A small network was shown many inputs. Here are its activations along a few directions, one row for each input.
In each table, some parts of the input vary, and every possible input appears once, in random order.
A made-up example of a description, with smaller parts first: ring(8) and (point or ring(11) or (values(3) and line(6))).
Shared parts are said once, and a part with two or three values counts as separate values.
In the rows, zero is written as 128.

Other details of the inputs shift rows strongly along two fixed directions, in all tables alike. That doesn't count.

Rows:
row 1: [144 107 144  63 132  73 134 133 113 102 113 150  88 137 186]
row 2: [138 102 117  68 135  66 119 128 106 107 139 156 105 150 187]
row 3: [ 38 143  55 153 147 159 141 123 142 160 112 104 172 148 149]
row 4: [ 13 155 120 135 124 164 129 126 143 172  75 107 173 159 139]
row 5: [153 109 166  77 125  74 156 154 127 112 135 175 112 117 183]
row 6: [133  88 119  65 123  77 118 125 125 104 155 141 122 166 192]
row 7: [132  86 112  67 137  83 113 135 113 104 165 152 125 156 195]
row 8: [169 117 126 154 114 149  79  89 104 121 133 101 103 132  60]
row 9: [157 124 171  77 127  67 159 151 140 105 135 161 103 119 183]
row 10: [167 105 140 150 126 181  83 113 104 112 141  99 113 114  69]
row 11: [ 43 148  73 149 158 171 159 138 134 155  99 108 162 127 147]
row 12: [190 140 164 164 114 151 111 120 128 120 136 114 111 106  62]
row 13: [170 130 118 157 121 138  78  89 106 115 148  89 107 134  59]
row 14: [143  92 130  62 127  87 125 135 122  99 138 143 116 158 195]
row 15: [179 110 175 160 114 184 111 132 129 121 146 122 125  93  68]
row 16: [179 134 130 152 125 146  85  99 104 111 132  91 100 127  63]
row 17: [ 51 150  89 163 136 161 167 146 165 169 116 128 184 128 147]
row 18: [ 42 160  58 155 147 144 149 116 137 164  85 109 152 144 141]
row 19: [156 112 179  74 119  78 161 153 135 109 120 170 101 115 185]
row 20: [184 112 166 159 107 179 107 128 131 121 146 120 130 109  71]
row 21: [137 112 104  73 135  48 112 119 115 103 157 140 115 164 184]
row 22: [ 63 170 106 161 127 147 184 137 163 167  80 125 154 121 137]
row 23: [190 127 172 161 105 161 113 122 123 123 121 124 109 103  64]
row 24: [145  93 146  77 125  87 139 156 136 112 169 175 137 135 191]
row 25: [175 108 161 164 120 181 105 133 120 124 162 126 136  94  64]
row 26: [182 136 152 168 111 141 104 111 130 124 152 114 118 115  58]
row 27: [ 60 182  91 165 148 144 180 145 156 163 103 126 161 115 139]
row 28: [ 51 177  71 152 163 142 163 129 130 153  89 101 143 124 137]
row 29: [ 56 170  82 149 144 155 168 123 140 157  56 104 135 134 142]
row 30: [181 136 159 168 126 153 110 124 117 122 152 120 117  93  56]
row 31: [178 132 138 173 117 142  92 114 124 127 163 119 130 116  57]
row 32: [174 133 138 154 132 152  88 104 102 112 131  94  94 111  60]
row 33: [146  94 153  77 112  80 143 146 148 112 160 164 133 144 188]
row 34: [149 106 145  82 116  63 137 143 135 117 147 174 124 141 183]
row 35: [ 27 162 153 146 113 167 156 147 166 180  79 130 185 139 135]
row 36: [179 124 152 170 115 163 101 122 114 129 145 131 121 100  59]
row 37: [140 103 131  66 138  69 130 133 105 105 129 155  99 139 185]
row 38: [ 48 176  58 154 160 138 154 124 132 155  99 102 148 135 141]
Description of these inputs: values(2) and (point or (values(3) and ring(6))).
- Changing only the values(2) part turns row 26 into row 13. The same change can be made to row 5. Which row results? => row 37
- Which other rows does row 23 become when the values(3) part takes its other values? List them by row number. => row 12, row 20
- Which other rows does row 32 become when the values(3) part takes its other values? List them by row number. => row 1, row 10
- Which other rows does row 27 become when the values(2) part takes its other values? List them by row number. => row 38
- Which other rows does row 2 become when the values(2) part takes its other values? List them by row number. => row 36

Rows:
row 39: [187  80 145  90 124 108 103 133 110  94 168 146 112 131 150]
row 40: [186 100 142  97 121  80 108 124 122  95 181 143 111 135 137]
row 41: [ 75 140 113 148 124 156 125 122 139 156 113 117 165 146 120]
row 42: [185 120 135 175 114 163  64 100 112 121 167 103 120 121  41]
row 43: [ 93 110 129  82 127 101 130 144 137 128 126 149 146 160 191]
row 44: [105 154  88 166 142 153 157 135 142 148 125 124 150 117 120]
row 45: [ 77 160  82 135 149 138 125 103 104 138  71  92 108 137 120]
row 46: [ 93 113 129  78 121  86 134 137 138 130 131 149 151 167 194]
row 47: [ 99 103 121  76 133 103 146 145 131 119 130 150 136 149 204]
row 48: [100 164 144 157 129 155 170 146 150 152  93 129 141 103 119]
row 49: [ 92 135  96 153 143 170 145 134 134 144 115 116 150 117 130]
row 50: [ 80 161  81 137 149 142 126 103 105 138  70  91 109 139 119]
row 51: [199 116 133 175 121 161  90 113 110 117 174 118 120 103  47]
row 52: [ 98 159 134 155 127 151 167 138 148 151  89 128 136 108 121]
row 53: [ 70 135 117 147 131 164 122 128 137 154 111 120 158 135 121]
row 54: [ 85 155  94 159 136 146 134 122 143 151 122 112 149 131 119]
row 55: [195 122 168 169 106 166  92 106 116 120 134 111 102 103  40]
row 56: [189 118 120  94 144  60 103 109  89  90 154 131  73 132 133]
row 57: [ 77 131 108 145 136 170 137 129 132 146 115 115 150 125 128]
row 58: [ 97 156 115 154 126 149 155 121 146 148  85 110 131 127 120]
row 59: [ 99 161 134 156 128 154 167 138 149 152  89 125 136 109 119]
row 60: [103 125 110  83 133  68 145 138 142 125 141 151 133 152 200]
row 61: [ 91 155  91 160 134 149 132 123 143 149 120 110 150 136 121]
row 62: [ 99 155 114 153 126 150 152 122 147 145  84 107 131 129 122]
row 63: [192 122 134 179 119 163  81 103 116 115 172 101 121 111  37]
row 64: [199 124 167 172 106 172  91 106 117 119 133 106 104 106  37]
row 65: [103 163 143 156 129 155 169 146 151 148  93 125 141 104 120]
row 66: [ 74 136 113 149 130 167 123 130 138 153 110 118 159 139 120]
row 67: [163  80 166  83 113 101  80 128 113 106 165 152 120 148 140]
row 68: [100 166 154 157 131 156 173 154 151 152  97 135 144  94 118]
row 69: [166  90 152  92 109  79  83 119 110 108 175 148 121 151 134]
row 70: [193 124 133 182 118 167  81 102 115 116 171  99 122 112  34]
row 71: [103 166 153 156 131 156 172 154 152 149  97 130 144  95 119]
row 72: [102 133  98  63 148  72 134 118 107 108  88 120  94 162 197]
row 73: [ 99 163 144 157 129 155 170 146 149 153  92 133 140 101 118]
row 74: [194 105 185  93 109  92 122 136 125 101 144 154  98 121 136]
row 75: [171  91 148  92 108  83  82 121 112 105 172 145 123 156 138]
row 76: [ 92 117 118  78 125  66 137 138 135 129 140 154 144 161 197]
row 77: [172  76 159  79 112 110  91 129 112  99 163 138 117 150 144]
row 78: [195  97 139 102 123  87 115 133 116 100 181 158 112 127 139]
row 79: [204 119 129 183 119 172  88 112 110 119 170 114 122 107  41]
row 80: [199 141 110 178 142 148  74  87  85 107 143  83  84 110  32]
row 81: [188  99 166  91 107  85 112 119 120 100 140 143  90 135 136]
row 82: [ 72 131 114 141 132 168 133 128 135 150 112 111 153 132 124]
row 83: [ 92 102 131  66 130  95 143 145 135 122 130 148 137 154 204]
row 84: [114 134 160  84 127  79 181 162 148 128 110 173 125 120 197]
row 85: [171  76 156  84 118 110  95 129 107  97 167 147 112 138 146]
row 86: [103 143  90 160 145 159 154 138 140 144 121 119 151 114 126]
row 87: [ 86 135  99 152 144 165 145 133 133 146 118 117 148 113 129]
row 88: [165  85 165  85 106  93  83 120 114 109 168 149 126 155 137]
row 89: [ 82 161  81 135 149 142 126 103 107 136  71  87 110 141 121]
row 90: [115 130 141  80 124  76 173 146 148 124 105 156 117 138 198]
row 91: [173 113 141 175 106 165  55  98 105 127 164 105 131 128  34]
row 92: [187  87 144  98 128  92 110 135 114  98 178 154 112 118 141]
row 93: [ 98 164 153 157 131 154 173 154 149 154  95 143 143  92 120]
row 94: [103 157 123 154 127 153 160 130 150 145  86 112 134 120 122]
row 95: [ 99 143  91 161 146 157 154 138 140 146 122 122 151 111 125]
row 96: [193 121 158 170 104 166  85  98 114 120 131 101 100 112  37]
row 97: [193 110 204  96 112  95 129 151 124 106 150 170 105 104 133]
row 98: [102 104 118  80 132 107 146 145 131 119 129 147 138 151 201]
row 99: [111 144  85  82 161  44 156 128 114 112 118 139  96 141 197]
row 100: [100 156  90 161 138 146 149 127 148 141 125 109 151 128 122]
row 101: [114 114 110  86 144  80 165 154 139 120 143 160 135 129 202]
row 102: [ 87 135  98 153 145 168 145 134 134 145 118 116 149 114 129]
row 103: [195 105 184  93 110  93 121 136 126  99 144 150  99 123 138]
row 104: [115 145  87  80 160  46 157 127 115 111 118 137  96 144 199]
row 105: [ 77 131 111 142 131 171 133 130 136 148 111 110 154 136 125]
row 106: [ 72 140 116 146 124 153 126 121 138 157 114 117 164 143 121]
- Changing only one part turns row 43 into row 67. The same change can be made to row 100. Which row results? => row 63
- Changing only one part turns row 47 into row 57. The same change can be made to row 44. Which row results? => row 51
- Describe the family of inputs behind these rows. => line(4) and (values(2) or line(5) or ring(10))
- Which other rows does row 103 become when the line(5) part takes its other values? List them by row number. => row 62, row 65, row 71, row 94

Rows:
row 107: [105 145 116 192 139 212  82 105 101 148 127  83 142 113  27]
row 108: [142 154 121 166 135 162  96 113 101 134 114 102 123 126  65]
row 109: [105 149  99 127 147 118 173 124 136 130  81 114 103 113 153]
row 110: [101 107 125  70 118  60 130 118 132 120 137 142 124 170 188]
row 111: [ 68 153 174 143 117 167 163 149 168 156 103 122 165 115 127]
row 112: [149 167 154 228 105 198 128 127 141 170 113 128 149  86  24]
row 113: [230  56 166 112 109 162  42 109  75  85 172 128  89 123  77]
row 114: [112  93 130  39 139  30 122 145 119 103 168 164 130 162 223]
row 115: [140 118 128  45 113  18 141 124 132 105 126 159 106 180 216]
row 116: [103 156  95 125 166 126 169 138 121 128 108 121 117 111 156]
row 117: [192 102 160  85 109  71  93 108 107  98 122 139  81 148 135]
row 118: [ 66 134 117 110 141 135 134 128 116 140  92 126 125 133 155]
row 119: [117  90 105  73 118  88 135 128 137 115 144 144 136 172 201]
row 120: [136 148 176 110 130 118 193 168 167 120 113 145 122  98 164]
row 121: [207  80 158 104 106  86  40  99 101  91 213 134 106 150  88]
row 122: [106 172 175 145 113 147 168 153 168 148  90 129 147 123 129]
row 123: [128  94 183  68 108 113 162 172 163 117 141 163 154 136 207]
row 124: [231 122 147 166 103 128  35  85  99 105 184 106 101 137  26]
row 125: [222  56 147 105 119 121  46 119  92  83 214 133 119 139 104]
row 126: [110 135 123 186 121 194  88  92 116 150 103  81 124 118  38]
row 127: [ 91 157 112 118 139 122 145 129 119 137  69 127 116 135 152]
row 128: [ 73 147 143 173 119 160 163 145 156 176 115 151 171 100 111]
row 129: [136 123 124  71 151  77 165 143 112 100 104 149  83 117 198]
row 130: [ 76 122  89 144 134 173 138 123 140 149  91 109 145 138 140]
row 131: [ 95 166  77 159 165 137 164 134 132 137 116 104 136 105 130]
row 132: [ 95 175  69 173 152 138 159 121 145 145 122 101 134 116 119]
row 133: [ 90 162  94 130 144 103 140 131 130 139 113 121 145 143 148]
row 134: [148 107 149 182 106 193 127 143 142 151 148 149 166  96  76]
row 135: [105 155  88 132 139 109 175 118 141 132 104 111 116 128 150]
row 136: [ 84 123  89 130 148 172 131 138 122 139 124 119 157 138 145]
row 137: [112 165 128 176 136 146 203 160 161 158 106 156 142  76 122]
row 138: [222  62 140 110 108 114  44 106 107  87 218 135 118 152 103]
- Describe the family of inputs behind these rows. => line(4) and (values(2) or ring(6))
- Changing only the line(4) part turns row 119 into row 135. The same change can be made to row 136. Which row results? => row 116
- Which other rows does row 120 become when the values(2) part takes its other values? List them by row number. => row 137
- Start at row 113 and move only the line(4) part, one step at a time. The first step leads to row 118. Which rows follow, in order? => row 127, row 129
- Which other rows does row 131 become when the line(4) part takes its other values? List them by row number. => row 114, row 125, row 133

Rows:
row 139: [140 135 143 156 112 190  74  99 114 152 121  94 137 118  47]
row 140: [151 146 148 161 112 180  95  99 120 144 109  91 119 109  44]
row 141: [164 144 104 175 139 170 105 107 112 137 143 103 120  91  53]
row 142: [185  99 140  79 117  71  86 117 119 102 183 141 118 150 141]
row 143: [146 126 128 152 127 201  83 108 107 144 125  95 134 102  54]
row 144: [ 71 169  94 160 154 133 195 146 143 135  72 123 124 122 161]
row 145: [ 83 111  95  72 151  46 174 159 137  99 146 164 131 169 252]
row 146: [ 65 151 172 178 120 159 219 191 188 153 104 169 177 106 159]
row 147: [ 63 177 108 161 139 120 190 140 149 141  67 125 127 138 152]
row 148: [173  77 147  70 103  88  73 114 116 110 174 147 124 156 147]
row 149: [191 108 148  85 120  57 102 119 111 103 168 152 100 133 140]
row 150: [181  68 133  68 119 102  86 120 107 105 178 145 121 141 151]
row 151: [ 52 154 104 146 151 146 180 144 141 137  73 116 132 129 162]
- Describe the family of inputs behind these rows. => point or (values(2) and ring(6))
